These are the activations of a small neural network, seen along a few directions. Each row is one input.
Each table varies a few parts of the input and shows all the possible inputs, shuffled.
Descriptions start from the smaller parts, as in this example, which fits no table here: values(3) and (point or line(9) or (line(4) and ring(8))).
Shared parts are said once, and a part with two or three values counts as separate values.
In the rows, zero is written as 128.

Other details of the inputs shift rows strongly along three fixed directions, in all tables alike. That doesn't count.

Table:
row 1: 111; 94; 171; 107; 133; 142; 110; 175; 105; 117; 119; 137; 112; 152
row 2: 108; 120; 62; 162; 197; 154; 178; 81; 113; 158; 81; 153; 169; 135
row 3: 117; 83; 186; 108; 132; 151; 122; 103; 126; 89; 96; 170; 163; 108
row 4: 191; 179; 109; 145; 99; 110; 84; 131; 177; 124; 194; 82; 71; 99
row 5: 65; 93; 74; 128; 173; 148; 152; 42; 133; 117; 139; 139; 178; 123
row 6: 98; 139; 76; 170; 156; 112; 158; 88; 112; 174; 125; 107; 156; 157
row 7: 111; 135; 82; 193; 137; 109; 113; 99; 107; 127; 190; 51; 162; 162
row 8: 133; 107; 177; 119; 113; 146; 147; 118; 116; 118; 52; 180; 170; 119
row 9: 133; 161; 68; 214; 134; 95; 145; 113; 93; 163; 149; 71; 159; 176
row 10: 132; 100; 177; 125; 137; 146; 109; 173; 104; 112; 109; 132; 125; 146
row 11: 166; 169; 84; 97; 99; 154; 156; 100; 198; 108; 106; 179; 101; 87
row 12: 128; 104; 188; 120; 147; 146; 103; 173; 108; 129; 104; 124; 120; 141
row 13: 78; 109; 83; 136; 174; 128; 164; 31; 129; 151; 120; 142; 176; 119
row 14: 182; 167; 111; 106; 120; 143; 136; 72; 196; 114; 119; 166; 106; 60
row 15: 120; 138; 81; 192; 192; 119; 115; 133; 104; 186; 176; 62; 127; 168
row 16: 104; 87; 184; 109; 97; 122; 97; 134; 114; 105; 138; 129; 137; 131
row 17: 97; 93; 178; 88; 100; 144; 141; 100; 129; 83; 95; 173; 171; 118
row 18: 126; 135; 153; 141; 88; 120; 119; 208; 97; 124; 130; 94; 120; 180
row 19: 126; 158; 65; 206; 169; 111; 139; 136; 96; 187; 144; 61; 137; 174
row 20: 105; 110; 88; 176; 158; 122; 124; 70; 112; 139; 153; 97; 169; 135
row 21: 186; 168; 119; 109; 124; 142; 135; 76; 197; 124; 126; 171; 108; 58
row 22: 108; 112; 74; 172; 186; 141; 131; 108; 105; 159; 135; 101; 144; 151
row 23: 145; 131; 198; 141; 112; 123; 126; 157; 108; 140; 90; 140; 153; 139
row 24: 101; 112; 145; 93; 101; 73; 113; 195; 76; 91; 170; 91; 107; 146
row 25: 107; 92; 165; 96; 128; 157; 146; 149; 115; 132; 58; 185; 139; 129
row 26: 174; 174; 114; 113; 98; 112; 119; 107; 187; 133; 170; 133; 83; 88
row 27: 183; 185; 94; 136; 63; 94; 106; 127; 172; 116; 196; 96; 72; 113
row 28: 137; 123; 165; 144; 112; 132; 95; 198; 100; 108; 144; 83; 121; 169
row 29: 110; 100; 181; 95; 151; 157; 146; 153; 121; 149; 64; 186; 136; 126
row 30: 155; 134; 93; 80; 141; 170; 127; 121; 188; 125; 119; 177; 67; 82
row 31: 102; 86; 181; 92; 101; 135; 135; 96; 124; 105; 91; 177; 163; 111
row 32: 50; 97; 57; 85; 205; 112; 167; 75; 102; 131; 134; 138; 146; 106
row 33: 195; 174; 109; 131; 78; 121; 116; 102; 179; 112; 150; 129; 98; 83
row 34: 142; 136; 183; 154; 65; 102; 102; 157; 100; 93; 149; 82; 155; 157
row 35: 135; 123; 167; 132; 111; 147; 134; 181; 104; 112; 86; 132; 146; 152
row 36: 127; 114; 173; 114; 111; 156; 154; 122; 121; 97; 57; 176; 177; 125
row 37: 129; 103; 207; 128; 127; 127; 95; 138; 118; 120; 132; 126; 147; 124
row 38: 209; 208; 100; 158; 84; 106; 115; 151; 169; 143; 155; 93; 74; 115
row 39: 99; 117; 157; 89; 120; 72; 110; 195; 82; 119; 176; 89; 105; 139
row 40: 102; 134; 69; 174; 145; 112; 162; 91; 108; 159; 127; 116; 162; 162
row 41: 94; 81; 167; 79; 147; 173; 132; 147; 123; 98; 89; 173; 135; 132
row 42: 137; 114; 191; 135; 90; 116; 117; 129; 106; 98; 114; 133; 160; 133
row 43: 109; 127; 74; 160; 214; 154; 174; 82; 119; 185; 87; 149; 166; 128
row 44: 163; 153; 99; 108; 98; 126; 105; 109; 187; 104; 179; 131; 73; 91
row 45: 154; 143; 99; 76; 159; 169; 127; 121; 194; 133; 119; 171; 59; 80
row 46: 176; 178; 93; 112; 116; 138; 130; 156; 179; 148; 128; 137; 57; 104
row 47: 135; 141; 181; 149; 90; 96; 114; 183; 103; 151; 135; 103; 128; 167
row 48: 70; 128; 46; 131; 146; 76; 139; 136; 79; 116; 201; 55; 134; 157
row 49: 168; 160; 103; 102; 145; 146; 110; 152; 184; 150; 161; 135; 49; 100
row 50: 118; 114; 190; 131; 103; 98; 82; 162; 111; 132; 179; 88; 120; 148
row 51: 150; 136; 162; 161; 95; 117; 111; 201; 91; 140; 115; 95; 124; 164
row 52: 69; 93; 84; 129; 191; 138; 146; 39; 134; 146; 135; 137; 163; 116
row 53: 74; 75; 152; 44; 134; 120; 141; 139; 97; 85; 104; 173; 135; 99
row 54: 134; 135; 167; 151; 66; 98; 113; 179; 98; 133; 128; 101; 130; 169
row 55: 168; 157; 84; 94; 127; 160; 153; 127; 187; 128; 98; 186; 76; 87
Description of these inputs: line(5) and (point or (values(2) and ring(5))).
Question: The inputs of row 44 and row 50 match in every part but the line(5) part. If row 24 is changed in the same way as row 44 into row 50, which row does it become?
Answer: row 39
Question: Start at row 37 and move only the line(5) part, one step at a time. The first step leads to row 4. Which rows follow, in order?
Answer: row 20, row 3, row 7
Question: Which other rows does row 25 become when the values(2) part takes its other values? List them by row number.
Answer: row 51
Question: Start at row 3 and move only the ring(5) part, one step at a time. The first step leads to row 42. Which rows follow, in order?
Answer: row 9, row 2, row 10
Question: Which other rows does row 26 become when the ring(5) part takes its other values? List them by row number.
Answer: row 29, row 47, row 49, row 50

Table:
row 56: 55; 72; 130; 154; 193; 139; 137; 127; 67; 152; 104; 110; 179; 174
row 57: 123; 146; 48; 132; 187; 136; 166; 73; 161; 172; 131; 152; 117; 105
row 58: 144; 141; 128; 166; 120; 118; 105; 126; 128; 131; 165; 83; 134; 144
row 59: 158; 154; 121; 170; 94; 113; 130; 160; 113; 132; 129; 99; 127; 159
row 60: 163; 160; 118; 131; 92; 112; 108; 117; 167; 112; 173; 107; 104; 107
row 61: 60; 93; 113; 137; 153; 96; 145; 123; 60; 141; 142; 91; 171; 172
row 62: 116; 127; 78; 113; 155; 163; 178; 101; 138; 123; 76; 173; 150; 111
row 63: 119; 91; 225; 129; 124; 149; 108; 151; 106; 125; 82; 138; 154; 144
row 64: 117; 143; 39; 115; 154; 127; 149; 81; 155; 117; 165; 123; 106; 102
row 65: 156; 142; 124; 125; 127; 144; 110; 150; 156; 138; 139; 127; 86; 121
row 66: 129; 121; 169; 78; 131; 133; 131; 164; 133; 122; 96; 163; 108; 111
row 67: 158; 152; 133; 124; 122; 119; 126; 142; 146; 144; 127; 138; 99; 109
row 68: 152; 152; 156; 157; 106; 103; 111; 153; 119; 158; 151; 97; 118; 142
row 69: 116; 114; 169; 132; 105; 136; 137; 165; 98; 118; 82; 143; 155; 158
row 70: 108; 113; 88; 110; 159; 142; 151; 57; 149; 115; 119; 164; 147; 95
row 71: 130; 100; 172; 79; 124; 156; 117; 154; 131; 87; 111; 163; 118; 109
row 72: 132; 107; 168; 93; 122; 155; 115; 140; 140; 99; 113; 162; 121; 112
row 73: 139; 130; 148; 98; 99; 116; 124; 129; 141; 111; 122; 150; 114; 100
row 74: 123; 114; 89; 124; 172; 159; 145; 67; 151; 123; 113; 161; 144; 98
row 75: 144; 157; 115; 158; 93; 86; 112; 129; 126; 143; 179; 75; 121; 138
row 76: 189; 180; 133; 148; 76; 128; 121; 148; 155; 120; 122; 124; 108; 128
row 77: 92; 100; 138; 180; 164; 122; 116; 133; 75; 160; 126; 88; 165; 178
row 78: 130; 152; 91; 144; 103; 86; 119; 141; 120; 144; 186; 78; 103; 147
row 79: 119; 109; 179; 76; 98; 135; 113; 141; 136; 86; 117; 162; 121; 109
Question: What is each input in this table made of?
Answer: line(4) and (point or ring(5))
Question: The inputs of row 72 and row 74 match in every part but the line(4) part. If row 78 is changed in the same way as row 72 into row 74, which row does it become?
Answer: row 73
Question: Which other rows does row 71 become when the ring(5) part takes its other values? List them by row number.
Answer: row 56, row 61, row 64, row 66
Question: List by row number the other rows that have the line(4) part in common with row 68.
Answer: row 58, row 60, row 63, row 75, row 76
